A small network was shown many inputs. Here are its activations along a few directions, one row for each input.
In each table, some parts of the input vary, and every possible input appears once, in random order.
Descriptions start from the smaller parts, as in this example, which fits no table here: ring(8) and (point or ring(9) or (values(3) and line(4))).
Shared parts are said once, and a part with two or three values counts as separate values.

A family of inputs:
row 1: 155 -280 -627 -40 -637 330 -655 226 -235 -275 628 -563 -138 163 615 223
 -200 -513
row 2: -79 147 258 -176 87 -30 256 -187 209 316 -81 104 80 -96 -20 -206 -1 -22
row 3: -171 93 207 -141 -160 -137 216 -174 151 15 -177 24 -122 -160 -91 -110
 178 89
row 4: 318 -213 -499 -132 -573 -263 -752 120 -341 -279 138 -567 -33 429 885
 -208 -112 -532
row 5: -268 58 71 -66 -218 205 273 -108 218 -11 142 37 -150 -342 -263 123 59
 133
row 6: -36 190 292 -188 120 -214 242 -200 174 275 -226 119 113 -13 105 -373 13
 -24
row 7: 61 52 129 62 345 131 103 -16 58 258 86 196 113 -28 -177 30 -124 103
row 8: -80 -24 63 94 12 -127 62 21 -6 -165 -263 62 -87 37 -184 30 215 199
row 9: -147 -56 -53 159 -85 193 124 84 47 -171 44 81 -100 -138 -375 279 101 246
row 10: -135 -47 5 139 -24 -32 96 60 20 -159 -83 56 -106 -87 -260 126 146 193
row 11: 112 85 161 16 399 6 65 -59 33 263 -94 210 150 49 -104 -81 -71 61
row 12: -32 22 135 66 28 -308 48 18 -47 -195 -408 82 -39 138 -63 -134 250 197
row 13: 234 -266 -550 -99 -545 -48 -724 137 -296 -272 308 -598 -100 297 809 -22
 -129 -558
row 14: 68 -53 -11 220 321 63 35 137 -129 -87 -41 146 54 61 -265 244 -40 188
row 15: -245 55 155 -100 -173 -3 249 -131 197 -3 10 13 -165 -237 -143 -20 120
 123
row 16: 114 34 142 139 398 -223 -19 103 -214 -129 -353 173 147 235 -66 -40 85 87
row 17: 184 -296 -572 -47 -591 90 -674 182 -268 -269 495 -592 -132 220 738 94
 -182 -515
row 18: -155 122 78 -116 10 269 300 -105 288 303 236 116 52 -292 -216 9 -115 18
row 19: 27 -42 -115 233 297 261 68 170 -94 -101 105 164 74 -60 -377 352 -89 150
row 20: -107 107 220 -122 25 77 300 -140 220 315 90 92 56 -209 -105 -87 -76 16
row 21: 116 -22 20 183 376 -59 -2 97 -161 -88 -217 157 86 134 -193 135 17 148
row 22: -124 136 243 -158 -125 -321 207 -184 113 -19 -319 37 -87 -76 35 -281 194
 80
row 23: 22 42 23 85 326 349 134 10 100 225 230 207 107 -132 -280 155 -182 113
row 24: 170 154 227 -12 385 -210 49 -62 -37 252 -249 243 227 108 -4 -238 -54 21
Q: What is each input in this table made of?
A: line(4) and (point or ring(5))
Q: The inputs of row 20 and row 6 match in every part but the line(4) part. If row 15 is changed in the same way as row 20 into row 6, which row does it become?
A: row 22
Q: A walk changes only the ring(5) part. It starts at row 9 and steps to row 5. List the rest of the walk in order.
A: row 18, row 23, row 19
Q: Change only the ring(5) part in row 21. List by row number the other rows that result.
A: row 2, row 3, row 8, row 11
Q: Change only the line(4) part in row 1. List by row number the other rows that result.
A: row 4, row 13, row 17

A family of inputs:
row 25: 234 -117 -252 128 154 169 -316 162 -230 -31 202 -74 111 154 119 181 -192
 -187
row 26: 132 107 200 85 496 -119 84 3 -90 120 -263 267 208 92 -169 -60 -9 81
row 27: 141 -77 -183 -26 -74 176 -163 8 -2 230 311 -155 106 6 267 -17 -260 -267
row 28: 142 -84 -97 -202 -442 -655 -420 -45 -193 -253 -344 -393 -134 405 748
 -455 178 -257
row 29: -229 115 234 -4 1 -54 331 -75 161 -56 -199 198 -115 -182 -409 34 210 310
row 30: -128 -142 -179 70 -321 237 -74 70 15 -205 281 -154 -219 -116 -65 257 25
 62
row 31: 33 -162 -275 217 -24 226 -205 238 -207 -327 156 -72 -33 80 -97 360 -8 8
row 32: 42 169 303 -108 286 -103 210 -165 128 360 -118 196 172 -45 3 -262 -68 8
row 33: -94 -23 -219 -164 -363 243 -36 -57 174 68 371 -199 -134 -189 123 43 -115
 -154
row 34: -214 159 325 -178 -29 -43 384 -223 301 248 -73 124 -22 -227 -118 -198 80
 113
row 35: -60 55 143 182 316 -78 206 85 -56 -154 -325 262 59 23 -403 118 158 282
Q: What is each input in this table made of?
A: point or (values(2) and ring(5))
Q: Change only the values(2) part in row 31. List by row number the other rows that result.
A: row 35

A family of inputs:
row 36: 54 -3 -5 -190 -306 -185 -150 -104 21 92 -15 -203 -27 76 429 -255 0 -256
row 37: 160 -9 -21 -140 -79 -211 -240 -30 -99 91 -6 -160 78 179 428 -215 -59
 -278
row 38: 40 -47 -87 -134 -296 3 -162 -79 27 52 158 -192 -58 -1 335 -123 -53 -206
row 39: -94 -140 -261 43 -362 237 -149 122 -1 -208 310 -196 -156 -68 29 230 1
 -58
row 40: 217 -44 -109 -19 -26 -271 -323 53 -221 -110 -160 -138 102 260 375 -185
 13 -225
row 41: 18 -169 -329 130 -174 210 -233 181 -149 -303 195 -165 -92 70 24 285 -27
 -49
row 42: -47 -102 -232 -39 -367 58 -170 30 -3 -166 163 -242 -173 -4 124 46 16 -74
row 43: -214 200 675 115 529 -122 600 -175 196 221 -395 498 98 -202 -560 -62 204
 482
row 44: -240 103 537 246 492 182 645 -44 150 196 -115 509 85 -300 -821 277 88
 524
row 45: 85 -89 -228 -18 -188 -108 -289 50 -150 -269 -63 -178 -97 164 248 -15 68
 -116
row 46: 132 -166 -306 201 12 238 -279 227 -219 -164 246 -107 54 116 63 274 -154
 -101
row 47: -25 -52 -172 -112 -383 -75 -208 -27 -10 -153 44 -221 -151 32 230 -78 70
 -120
row 48: 136 -106 -175 -9 -41 120 -233 40 -96 70 266 -166 10 71 207 82 -181 -192
row 49: -186 222 730 39 478 -318 603 -198 180 263 -549 459 131 -91 -413 -261 270
 410
row 50: -13 -8 -66 -160 -390 -254 -181 -20 -10 -138 -115 -227 -128 117 350 -222
 137 -173
row 51: 57 -140 -300 52 -165 2 -250 114 -136 -262 63 -204 -136 138 134 133 -3
 -61
row 52: 205 -81 -202 47 -5 -100 -332 109 -214 -132 -7 -121 47 225 289 -52 -63
 -158
row 53: 97 -41 -144 -80 -207 -320 -259 39 -143 -220 -217 -204 -57 258 334 -159
 100 -138
row 54: 192 -138 -277 119 18 35 -308 150 -204 -115 97 -143 10 191 165 105 -121
 -128
row 55: -172 219 181 63 388 310 510 -27 229 176 -17 420 112 -345 -697 196 -16
 294
row 56: -143 251 221 -21 420 116 500 -108 269 218 -165 393 89 -288 -582 5 -2 296
row 57: -2 -105 -146 -63 -272 142 -127 -22 27 30 302 -217 -78 -69 234 33 -101
 -166
row 58: -115 320 337 -162 366 -254 467 -207 265 267 -459 368 145 -121 -323 -335
 103 201
row 59: -123 296 270 -99 411 -51 471 -159 279 252 -297 407 92 -213 -458 -152 51
 273
row 60: 164 -47 -106 -79 -66 -6 -261 -13 -99 63 137 -141 44 121 325 -83 -120
 -233
row 61: -36 -136 -185 16 -275 305 -91 69 31 5 446 -184 -63 -95 114 208 -144 -118
row 62: 81 -131 -205 75 -51 309 -192 133 -107 12 416 -135 52 25 103 236 -220
 -147
row 63: -227 141 604 179 539 7 639 -104 186 232 -263 489 65 -247 -685 86 144 519
Q: What is each input in this table made of?
A: line(4) and (values(2) or ring(5))
Q: The inputs of row 38 and row 36 match in every part but the line(4) part. If row 52 is changed in the same way as row 38 into row 36, which row does it become?
A: row 40
Q: A walk changes only the line(4) part. It starts at row 55 and steps to row 56. List the rest of the walk in order.
A: row 59, row 58
Q: Change only the ring(5) part in row 54. List by row number the other rows that result.
A: row 42, row 48, row 51, row 57
